Each row below holds a small network's activations on one input, seen along a few directions.
In each table, some parts of the input vary, and every possible input appears once, in random order.
Descriptions start from the smaller parts, as in this example, which fits no table here: one of 8 places around a ring, together with either a single point or one of 11 places around a ring or (one of 3 separate values, together with one of 4 places along a line).
Shared parts are said once, and a part with two or three values counts as separate values.
(in the rows, 128 means zero)

Other details of the inputs shift rows strongly along two fixed directions, in all tables alike. That doesn't count.

Rows:
R1: [157  82  93 102 119 153 171 149  90  80 146]
R2: [143  76 112 124 107 170 160 167  86  84 160]
R3: [146 134 184 171 143 101 119 124 158 169  87]
R4: [142  91  84  86 123 137 156 156 103  76 172]
R5: [125 104 100 124 121 146 130 135 103 100 143]
R6: [103 164 175 152 118 130 111 117 146 164 108]
R7: [167 129 152 109 111 129 194 143 130 129 127]
R8: [190 101 154 130 139 106 179 153 139 132 125]
R9: [ 89 147  84 146 142 131  66 101 123 133 147]
R10: [120 180 155 120 131 100 130 106 161 167 112]
R11: [ 65 192 153 112 138  89  66 108 183 162 117]
R12: [ 86 114  84 161 172 105  32 124 129 121 151]
R13: [ 90 110  50 118 142 135  74 117 100  90 163]
R14: [142 152 191 126 111 127 164 124 149 157  86]
R15: [105 119  68 106 144 129  97 116 110  99 147]
R16: [162  91 125 137 107 167 181 153  89 104 145]
R17: [ 88 182 132 150 138 109  67  82 158 171 105]
R18: [149 154 152 132 124 125 151 106 143 158  96]
R19: [148 143 214 143  95 139 178 139 148 162  85]
R20: [184 129 207 156 135 105 173 133 159 172  72]
R21: [ 77 164  59 105 158  96  49  96 145 126 158]
R22: [107 123 121 126 121 135 109 129 121 116 132]
R23: [167  90 115 137 111 167 183 147  84 106 149]
R24: [121 101 109 100 122 142 131 146 114  92 139]
Each input here is: one of 4 places along a line, together with either a single point or one of 5 places along a line.
The inputs of R5 and R7 match in every part but the place on the line of 4. If R19 is changed in the same way as R5 into R7, which row does it become?
> R11
Change only the place on the line of 4 in R6. List by row number the other rows that result.
> R4, R14, R22
List by row number the other rows that have the place on the line of 4 in common with R15.
> R1, R14, R18, R20, R24

Rows:
R25: [127 112 115 103 121 136 139 142 116 101 141]
R26: [145 113 136 140 143 113 124 140 136 131 122]
R27: [118 132 156 136 121 132 125 134 135 134 114]
R28: [151 102 108 112 143 113 140 141 126 107 142]
R29: [128 136 125 119 126 129 138 125 128 131 129]
R30: [133  93 110 124 120 148 137 150 105  98 147]
R31: [137 164 163 134 122 122 144 112 150 163 103]
R32: [ 52 169  62 121 160 100  21  85 145 132 144]
R33: [130 151 173 151 122 127 137 118 142 164 101]
R34: [132 104 103 103 120 140 143 143 110  98 152]
R35: [141 115 121 139 126 142 136 129 113 123 133]
R36: [129 162 170 129 117 119 144 119 151 158 105]
R37: [133 104 114 131 123 143 135 141 108 106 142]
R38: [135 136 137 149 127 130 128 114 127 147 115]
The inputs of R26 and R28 match in every part but one. If R37 is changed in the same way as R26 into R28, which row does it become?
> R36
What is each input in this table made of?
> one of 2 separate values, together with either a single point or one of 6 places along a line
Change only the place on the line of 6 in R36. List by row number the other rows that result.
> R25, R29, R31, R32, R34
Change only the choice among 2 separate values in R32. List by row number the other rows that result.
> R38

Rows:
R39: [ 60 220  91 128 152 100  63  64 149 173 138]
R40: [132 129 130  86 135 110 156 135 129 118 124]
R41: [134 114 138  97  98 169 188 141  92 109 121]
R42: [184 103  98 163 139 154 174 128  84 126 148]
R43: [165 102 132 107 103 151 178 148 122 100 117]
R44: [174 113 179 146 154 106 161 141 145 154  93]
R45: [189 129 106 129 105 157 190 120 108 131 146]
R46: [152 129 178 160 102 133 162 142 144 151 110]
R47: [142  86  99 137 166 118 115 156 113 107 166]
R48: [110 131  92  94 153  99  80 121 160 117 136]
R49: [121 136 142 127  91 166 137 136 120 131 134]
R50: [167 151 114 123 118 135 157  93 131 147 108]
R51: [131 167 102 109 136 125 148  86 121 144 116]
R52: [101 114  98 139 169 108  63 125 121 105 129]
R53: [ 87 110  57  79 139 134 107 136 101  69 157]
R54: [104 117 136 153 138 149  97 124 110 131 107]
R55: [160 126 186 167 133 124 159 146 131 151 113]
R56: [131  80 105 130 114 148 128 134 103  92 132]
R57: [135 119 168 147  98 151 144 125 126 148  90]
R58: [159 108 156 142 151 109 139 142 126 137 103]
R59: [102 115  92 127 143 104  67 119 135 106 130]
R60: [118  84  62 122 141 115  87 149 110  88 182]
R61: [109 160 159 139 153  74  75 104 188 176  91]
R62: [144  95 120 106  93 175 162 141 101 100 126]
R63: [ 82 133  93 107 125 135  70 109 131 102 134]
R64: [141  81  89 115 137 111 113 142 117  95 140]
R65: [160 131 183 157 107 119 162 139 147 153 113]
R66: [102  76  71 134 153 148  82 134  83  71 151]
R67: [143 147 172 102 118 116 180 130 137 133  99]
R68: [ 96 140  99  82 160  95 102 120 148 119 137]
R69: [129 107  28 142 137 137  96 109  93 105 180]
R70: [128 189 196 133 129  91 121 114 201 192 103]
R71: [149  68  93 124 117 144 145 151 104  82 135]
R72: [136 129 177 162  97 141 150 129 135 150 116]
R73: [179  90 151 148 138 129 171 165 107 125 139]
R74: [126 152 158 115 109 136 172 141 129 133 129]
R75: [129 141 156 130  95 150 144 130 134 132 131]
R76: [188  94  93 150 145 148 172 119  84 119 124]
R77: [144 128 194 175 120 148 159 136 123 155 109]
R78: [123 158 181 122  98 144 181 130 126 145 121]
R79: [ 65 183 117 113 146  89  28  91 177 140 111]
R80: [118 183 177 129 123  97 106 118 182 178 110]
R81: [175 136 132 153 119 127 161  94 129 162  95]
R82: [ 81 109  64  82 131 143 105 125  91  68 160]
R83: [ 44 203 128 113 147  87  50  98 165 152 136]
R84: [150 153 179 109 127 109 187 141 155 158 126]
R85: [123 112  91 112 113 148 124 148 119  93 162]
R86: [159 121 143  98 116 127 196 157 117 119 148]
R87: [112 175 205 183 138 113 112 121 164 189  86]
R88: [110  78  65 131 160 137  84 145  92  73 148]
R89: [175  91 116  93 119 131 171 151 122  96 132]
R90: [ 99 126 131 153 106 151 100 127 123 140 134]
R91: [ 73 163 119 144 161  74  33 106 183 166 138]
R92: [131 123 142 109  92 173 188 150  92 117 144]
R93: [ 94 166 192 182 129 140 100 117 142 184  97]
R94: [ 91 144  91 112 132 115  67 125 142 109 161]
What is each input in this table made of?
> one of 2 separate values, together with one of 4 places along a line, together with either a single point or one of 6 places along a line
The inputs of R50 and R45 match in every part but the choice among 2 separate values. If R40 is changed in the same way as R50 into R45, which row does it become?
> R86
The inputs of R80 and R89 match in every part but the choice among 2 separate values. If R60 is changed in the same way as R80 into R89, which row does it become?
> R64
List by row number the other rows that have the choice among 2 separate values and the place on the line of 4 in common with R40.
> R41, R51, R53, R67, R68, R82
Change only the place on the line of 4 in R46. List by row number the other rows that result.
> R74, R85, R87
